Each row below holds a small network's activations on one input, seen along a few directions.
In each table, some parts of the input vary, and every possible input appears once, in random order.
A made-up example of a description, with smaller parts first: one of 5 places around a ring, together with either a single point or one of 11 places around a ring or (one of 3 separate values, together with one of 4 places along a line).
Shared parts are said once, and a part with two or three values counts as separate values.

Other details of the inputs shift rows strongly along two fixed directions, in all tables alike. That doesn't count.

A family of inputs:
x1: [-12   3 -11 -14 -23  12  21 -10  18  15   1  11  20]
x2: [-18  -6   4  -7 -13  37   6 -14  21  -3  -3  17  22]
x3: [ 16  -6  16  47  26 -19 -39  22 -25 -19   7 -22 -24]
x4: [  1 -17 -18  20  13  -2  -7  16 -10  14   6  -9 -59]
x5: [ 15  17   8  18  -6 -23 -12  -2  -6  -1  -6  -8   1]
x6: [-4 13 11 -9 -1  8 -1 -3 25 -9  1  0 27]
x7: [ -4  21  29 -15  -6 -14  -4  -8   6 -29  -8  13  43]
x8: [ 10 -17 -16  17   2   5  -9  14 -12  24   4 -25 -50]
x9: [ -3 -16  -8  -7  -7  24   8  -3   6  23  -6  10 -32]
x10: [ -7 -10 -23   1  -9  13  -6  -1  -3  21   9  -7 -29]
x11: [ 12  14   4  13   1 -14   3   5  -7   5   0 -11   5]
x12: [  7 -12  -5  23   7   3   1  11  -5  15  -7  -7 -57]
x13: [-12 -19 -20 -33 -13  32  17  -4  19  21   5  20  -5]
x14: [ -5  -8 -15  -2 -17  25   5  -9   5  27  -5  -1 -25]
x15: [-22  -6 -16 -17 -16  30  29 -12  22  19  -6  26  -5]
x16: [ 37  -1  17  24  17 -32 -22  20 -20  -1  -3 -15 -30]
x17: [ -8 -28  -8  -7   5  19  14  -3  -8   1   5 -11 -33]
x18: [-14 -21  -7   0  -5  28  16  -8  -6   0 -12  -7 -30]
x19: [ -8   4  18 -19  -7  -2   7   0  11 -19  -1   7  26]
x20: [  7  23   4 -16 -14 -22 -18 -13   0  -8   8  12  50]
x21: [  6   8  13  -9   4 -15 -14 -11  17 -19  -1   7  57]
x22: [  5  -2  12   9   8 -18 -11  16 -15 -27  -5 -16   5]
x23: [  4  15   3 -12  -2  -2  16  -3  10  -5  -1  17  28]
x24: [-11  17  18 -19  -1 -18 -10  -3   2 -32   5  14  46]
x25: [ 13  -1  27   4  13 -20  -4   2 -10 -16   2 -11  -5]
x26: [ 19  20  10  -6  -6 -23   0  -3  11 -18  -2  15  32]
x27: [ 13  -4  22  25  30 -33 -26  13 -33 -16   9 -22 -35]
x28: [  1  13  -3 -16   2  -4  12   1   7  -7   2  16  30]
x29: [-18   2 -16 -14   5  14  15  -4   2  11   5  18   7]
x30: [-29 -15   1 -29 -12  38  26 -20  17   9  -1  15  -9]
x31: [-10 -28  -6  13   4  33  -2  11   6   5   7  -8 -23]
x32: [ -2  17  -6 -11  -7  -4   7  -3   4   1   4   4  35]
x33: [ -2 -13 -16  22  23   1   0  19 -18  16   5 -11 -56]
x34: [ 17  13   2  37  21 -36 -24  18 -33   0   5 -26 -23]
x35: [-36  -8 -19 -19  -4  43   8  -6  29  13   9   6  -5]
x36: [ 21  20  13  21  10 -29  -6   7 -18   0  -3 -14  15]
x37: [  0  -7 -16   4  -8   2   2   5   3  14   5 -11 -18]
x38: [  3  13  19  16  12  -4 -16   3   7  -7  -7 -12  -2]
x39: [-22 -14 -24 -24 -12  27  28  -2  21  18   4  21  -2]
x40: [-21 -27 -12 -14  -9  39  17 -14  33  19  -2   7   2]
x41: [  2   4  18  12   3 -10  -9   5 -13 -23 -16 -10   0]
x42: [ 12 -13  -5  18   7   8  -6   9  -9  18  -8  -7 -57]
x43: [ 16   9   2  12  -8 -18  -4   2   0   2   1 -10   0]
x44: [ 13  21   5 -16  -5 -24  -3  -3  11 -21   2  19  46]
x45: [ 30   8  17  31   7 -31 -29   9 -25   7  -7 -22 -25]
x46: [  3  -8  -3  25  20   7   7  12 -17  21  -9  -8 -49]
x47: [ 14  -5  16   3   8 -12   2  -6 -14 -19  -1 -12  -4]
x48: [ -1  10   5 -10  -1 -15  -9 -11 -12 -36  -2   4  39]
x49: [ -8   2   2 -20   0  -1   1 -20  -5 -23   7  10  23]
x50: [  6  -2  15  11   3 -12  -5  12 -11 -23  -9 -15   0]
x51: [-29 -13 -15 -20  -4  44  14   0  33  15   7   1  -3]
x52: [  4   0  20   4  12 -21 -12  17 -10 -21   1 -11   1]
x53: [ 19  26   8 -13 -19 -18  -8 -12   7 -10   0   7  50]
x54: [  0  23   2 -12  -1 -27  -5  -7   4 -19   5  25  47]
x55: [ 18  22  13 -15 -18 -20  -8 -12   6  -6   1   8  50]
x56: [ 23  14   4   8  12 -31 -27   6 -15 -15   4   2   4]
x57: [-29 -10 -11 -16 -10  21   7  -2   4 -10   0   6   6]
x58: [  0 -16 -15  -5  -9  13   0   4   0  26   6  -9 -24]
x59: [ 13  22   2  12  -2 -36 -22   0  -9 -12   6  -5  19]
x60: [  0   0   6 -13  -9   2  11 -11   0 -26  -8   1  30]
x61: [  5 -22 -13  13  13   3 -13  15 -15  21   6  -8 -60]
x62: [ 10  20  11  19   7 -18  -5  -1 -17   6  -8  -8   9]
x63: [  0  -1  -9 -26 -16  19  14  -9  21   6  -1  21  12]
x64: [-10  -1 -12 -16   4  16  21   0   6  11   2  15  10]
x65: [-18  -8 -17 -21  -6  35  36  -7  17  22  -1  20   1]
x66: [ 16  12   3  37  24 -34 -23  17 -36   4   3 -25 -18]
x67: [ 10   8  -5 -22  -7  -3  -2  -3  10  -8   2  17  27]
x68: [ -7 -18  -7  -6  -1  12   8   0  -9 -12  -2 -10  -6]
x69: [-22 -24  -7 -10 -15  52  17  -6  27   8   4  11   3]
x70: [ 19  26  18  12  12 -28  -5   2 -10 -15  -9   7  18]
x71: [ -3 -14 -11   4  -1  10  18   8   7  18  -1   4 -30]
x72: [-10 -23  -3  13   6  23  -2  -7  12  18  -9  -6 -27]
x73: [ -5  -9   6  -6  -1  13  11 -16  -5  -7  -6  -1 -12]
x74: [ -3  12  -6 -10 -14 -10   6  -4   8   2   5   7  34]
x75: [-21 -28 -18   5   7  28  -3  -5  13  18   4  -4 -27]
x76: [ -2  27   0  -7 -11 -28  -8 -10   1 -11   7  13  52]
x77: [ 21  11  13  41  10 -37 -19  12 -24   4  -8 -21 -24]
x78: [ -4  24   2  -6 -11  -1   9 -12   5   3  -6   9  32]
x79: [-13 -10 -21   0   0  21  17   4  -3  29   4  -8 -17]
x80: [ -7 -20   5  -7  10   8   7   4  -5   1   8  -9 -26]
Each input here is: one of 4 places along a line, together with either one of 3 separate values or one of 5 places around a ring or (one of 2 separate values, together with one of 6 places along a line).
The inputs of x48 and x60 match in every part but the place on the line of 4. If x27 is changed in the same way as x48 into x60, which row does it become?
Answer: x25
The inputs of x42 and x67 match in every part but the place on the line of 4. If x78 is changed in the same way as x42 into x67, which row does it become?
Answer: x32
Change only the place on the ring of 5 in x17. List by row number the other rows that result.
Answer: x22, x52, x68, x80
Change only the place on the ring of 5 in x30. List by row number the other rows that result.
Answer: x7, x18, x41, x73
Change only the place on the line of 6 in x15. List by row number the other rows that result.
Answer: x9, x12, x42, x46, x70

A family of inputs:
x81: [ 10   3  13  20  21 -19 -18  11 -15 -17   1 -14   1]
x82: [ 8  4  6 -7  1 -1 -5 -5  7 -5  0 11 14]
x83: [ -5 -21  -4  12  -5  26   6   8  13  21  -4 -17 -31]
x84: [  3   7  12  10   6 -12  -5  -1 -12 -11  -4 -12   8]
x85: [-13  -2 -16 -11  -3  13  13   2   7  16   5   7  -3]
x86: [ -5   6   2 -15 -13  10   1 -12  16  -2  -3  18  22]
x87: [  2  -5 -12  13   5  -4   7  11 -13  12   1 -10 -27]
x88: [-12 -10 -10  -9  -6  24  26  -3   7  13  -6   9 -16]
x89: [-14  -9 -20  -7 -12  20   3  -4  10  19   6   4 -14]
x90: [-17 -20  -9   3   9  19  12   9  -2  10   4  -9 -36]
x91: [ -3  -5  -2  -7 -10  14   9 -10   4  12  -5   5  -8]
x92: [ 13  12   3  14  11 -22 -15   8  -9  -4   4  -4  13]
x93: [ 13   6   8  -5  -2 -11   2  -2  -4  -9  -6   8   7]
x94: [ 14  -1  12  12  16 -21 -22   6 -14 -20   4 -10   1]
x95: [ 13   8   1   3   7 -25 -13   9 -10  -3   5  -3   0]
x96: [ 18   8  16  23  18 -22 -14   8  -7  -9  -3  -7  -2]
x97: [ -9  18  -6 -16 -16   4  10 -15   9   4   1  12  39]
x98: [-14  -8  -7  -3  -8  25  20  -8   8  20  -7   2 -16]
x99: [  1   3   6 -22 -23  12   2 -13  28  -5  -1  10  40]
x100: [ -8  13  10  -4  -1  -4  -7  -6   5 -20  -1   5  35]
x101: [-12   4   1 -24 -16  11   8 -20   8  -9   0  10  31]
x102: [  1   8  -6  -9 -12  -2   1 -10   0   6   2   4  14]
x103: [ -5   7   2 -29 -10   7  12 -13  19  -4  -1  24  28]
x104: [ -6  17   8  -9  -8   3   2 -11  16  -7  -5  17  37]
x105: [ -5 -26 -10   4   3  13   8   7 -12   5   1 -12 -45]
x106: [ 18   4  -1  10   5 -24  -8   9 -19  -3   2  -8 -13]
x107: [ 17  11  18  18  17 -26  -9  12 -12  -9  -4  -6  -5]
x108: [-10  -9 -16  15   2  12  -1   8  -1  22   3  -9 -31]
x109: [-11 -21  -8   7   2  18  -5   4  -2   5   3 -11 -35]
x110: [ 14   2  14   9  16 -27 -18  11 -17 -21   3 -11  -6]
x111: [  6   6  11   6   8 -18  -2   6 -15 -21  -4  -6  10]
x112: [ -3 -10 -16  -3   0   8  -2   2   3  15   7   2 -13]
Describe the family of inputs behind these rows.
Answer: one of 2 separate values, together with either a single point or (one of 3 separate values, together with one of 5 places around a ring)
The inputs of x108 and x89 match in every part but the choice among 2 separate values. If x104 is changed in the same way as x108 into x89, which row does it become?
Answer: x86
Change only the choice among 2 separate values in x93. List by row number the other rows that result.
Answer: x88
Start at x106 and move only the place on the ring of 5, one step at a time. The first step leads to x102. Which rows follow, in order?
Answer: x89, x112, x95
Change only the choice among 3 separate values in x112. List by row number the other rows that result.
Answer: x82, x94

A family of inputs:
x113: [ -5  -7 -10  -6  -9  20  14  -3  14  18  -2   6 -12]
x114: [ 12  -8  -6  28  16 -18  -9  18 -26  11   2 -19 -48]
x115: [ -4   5 -13 -14  -9   4   6  -3  10   7   5  11  14]
x116: [-14  -3 -11 -19 -17  27  18 -13  23  19   0  13  10]
x117: [ 13   3  -2  17   9 -20 -14  10 -12   6   6 -13 -13]
x118: [-16  -5   1 -31  -7  19  11 -16  15 -14   1  21  29]
x119: [-24 -15  -6 -31 -18  35  15 -17  22  -5   1  15  14]
x120: [ 10  -1   3  10   2  -4   2   7  -4   8  -4  -5 -21]
x121: [ -9  -8 -21  -2  -7  16   3  -1   6  21   6   0  -8]
x122: [ 11  18  29   0   9 -29 -11   0  -7 -41  -4  -3  47]
x123: [ 25  24  18  16   2 -29 -21  -1  -5 -12  -4  -4  32]
x124: [ 10  -6  -7  26  15 -14  -9  15 -27  11   2 -21 -48]
x125: [  4  -5  12   7  17  -8  -4   7 -12 -19   0  -6  -4]
x126: [ 11  16  29   0   2 -26 -17  -2  -4 -41  -4  -4  44]
x127: [-14  -3 -10 -13 -13  23  20 -12  10  15  -4  10  -3]
x128: [-12 -18 -23  -3  -4  21  14   8   0  27   5  -1 -41]
x129: [ 11  -5   3  22   9  -9  -2   9 -14  10  -7 -12 -36]
x130: [ -6  17  13  -6   0  -8 -14  -7  11 -22   1  10  45]
Describe the family of inputs behind these rows.
Answer: either a single point or one of 5 places around a ring or (one of 2 separate values, together with one of 6 places along a line)
Change only the place on the line of 6 in x116. List by row number the other rows that result.
Answer: x113, x120, x123, x127, x129
